A small network was shown many inputs. Here are its activations along a few directions, one row for each input.
In each table, some parts of the input vary, and every possible input appears once, in random order.
A made-up example of a description, with smaller parts first: values(2) and (point or ring(9) or (line(6) and ring(8))).
Shared parts are said once, and a part with two or three values counts as separate values.
In the rows, zero is written as 128.

Other details of the inputs vary at random and push rows far along three fixed directions, the same in every table; ignore that.
These rows show it; all are for the same input, with only those details redrawn:
[128  94 116 106 169 167 127 147  71 109 139]
[118 122 116 115 139 146 150 144  85  44 116]
[121 135 130 140 137 120 156 123 120  74 120]
[135 108 138 150 128 106 124 109 153 160 140]
[129 114 119 130  67  98 133 124 156  56 106]
[129 122 129 145  80  91 137 115 165  82 112]
[116 169 165 195 179  86 176  83 155 153 137]
[135  93 110 112  48 108 114 136 153  52 106]

A family of inputs:
row 1: [149  65 109 112 137 162  95 142  89 154 126]
row 2: [ 85 145 116 108 226 186 165 147  47  79 129]
row 3: [126 162  88  74  97 148 135 151  59  22 142]
row 4: [106 156 115 124 224 204 173 165  54  93 111]
row 5: [167  45 100 114 115 162  66 170 143 206 137]
row 6: [149  53 123  88 106 159  78 118 126 210 158]
row 7: [116 169 165 195 179  86 176  83 155 153 137]
row 8: [143 136 108  60 151 163 120 145  64 116 152]
row 9: [124  88 117 128 163 154  97 126 115 206 131]
row 10: [114 212 144 164 183  71 157  93 174 179 151]
row 11: [158  53 110 109 129 157  75 165 156 213 163]
row 12: [127 124 102  68  64 130 116 155  77  56 127]
row 13: [116 121 141 123 109 126 128  93 157 166 134]
row 14: [125 121 138 114  47 116 152 127 158  69 104]
row 15: [131 171 127 130 115 100 115  93 157 200 180]
row 16: [144 157  98 127  62  78 117 137 147  65 146]
row 17: [168  61 128 120 131 153  87 146 157 235 171]
row 18: [132 126 120 145  80  98 101 134 153  58  75]
row 19: [ 99 196 104 117 231 159 152 149  45 109 173]
row 20: [114 149 135 143 130  80 110 118 156 203 158]
row 21: [137 160 103 125  78  60 120 137 181  73 121]
row 22: [114 179 170 196 192  83 143  98 162 148 127]
row 23: [122 127 130 127 154 162 149 110  78 121 112]
row 24: [133  76 117 129 133 123  92 133 148 176 146]
row 25: [129 118 140  92 162 177 111 131  66 112 131]
row 26: [114 132 123 115  63 105 103 134 168  45  89]
row 27: [152  41 102 118 125 145  61 143 128 212 135]
row 28: [125 188 183 191 169 104 156  66 139 162 108]
row 29: [150 113  89 114 115 105  69 148 138 175 183]
row 30: [133 105 148 103 116 143  81 107 142 182 137]
row 31: [175  53 115 121 117 162  79 152 139 221 144]
row 32: [117 204 175 200 168 114 195  72 179 190 118]
row 33: [130 163 152 150 105 118 175 104 174 116 124]
row 34: [135 108 132 106 175 165 105 149  69 105 133]
row 35: [107 176 169 175 143 117 185  90 151 158 105]
row 36: [160 113  92  80  59  98  91 153 142  83 132]
row 37: [100 176 174 160 144 114 189  94 161 150 126]
row 38: [120 121 145 167 136 113 130 120 168 202 117]
row 39: [144 152 143 159  71 111 160 102 180 115  97]
row 40: [123 183 117  90 104 113 147 116 133  83 127]
row 41: [145 100 130 120 173 166  95 144  66 129 117]
row 42: [125  92 113 121 170 172 129 175  74 121 114]
row 43: [133  74 118 117 101 128 104 163 152 138 131]
row 44: [123 121 136 137 108 129 124  89 147 173 113]
row 45: [132 121 134 129  47 119 148 123 148  76  82]
row 46: [129 119 126  93  97 119  92 124 126 199 163]
row 47: [121 136 122 132  71 107 103 127 157  61  71]
row 48: [110 172 132 126 227 142 162 154  23 110 158]
row 49: [103 163 133  98 212 214 187 147  56  93 135]
row 50: [138 112 127 146  63 106 142 142 150  71  85]
row 51: [128 129 118 134 115  81 101 143 141 159 152]
row 52: [114 152 133 105 129 165 131 123  78  56  83]
row 53: [ 96 173 166 181 170 100 180 109 172 160 129]
row 54: [132 108 127 125  52 104 141 150 159  52 102]
row 55: [112 139 122 120 172 168 152 154 119 118 133]
Q: What is each input in this table made of?
A: ring(5) and (values(3) or (values(2) and line(4)))
Q: Changing only the ring(5) part turns row 6 into row 13. The same change can be made to row 8. Which row results?
A: row 40
Q: A walk changes only the ring(5) part. It starts at row 45 and steps to row 50. List the rest of the walk in order.
A: row 42, row 38, row 35
Q: Which other rows does row 55 become when the values(2) part takes its other values? List them by row number.
A: row 4
Q: Which other rows agree with row 42 in the ring(5) part? List them by row number.
A: row 5, row 11, row 18, row 21, row 22, row 24, row 27, row 29, row 43, row 51
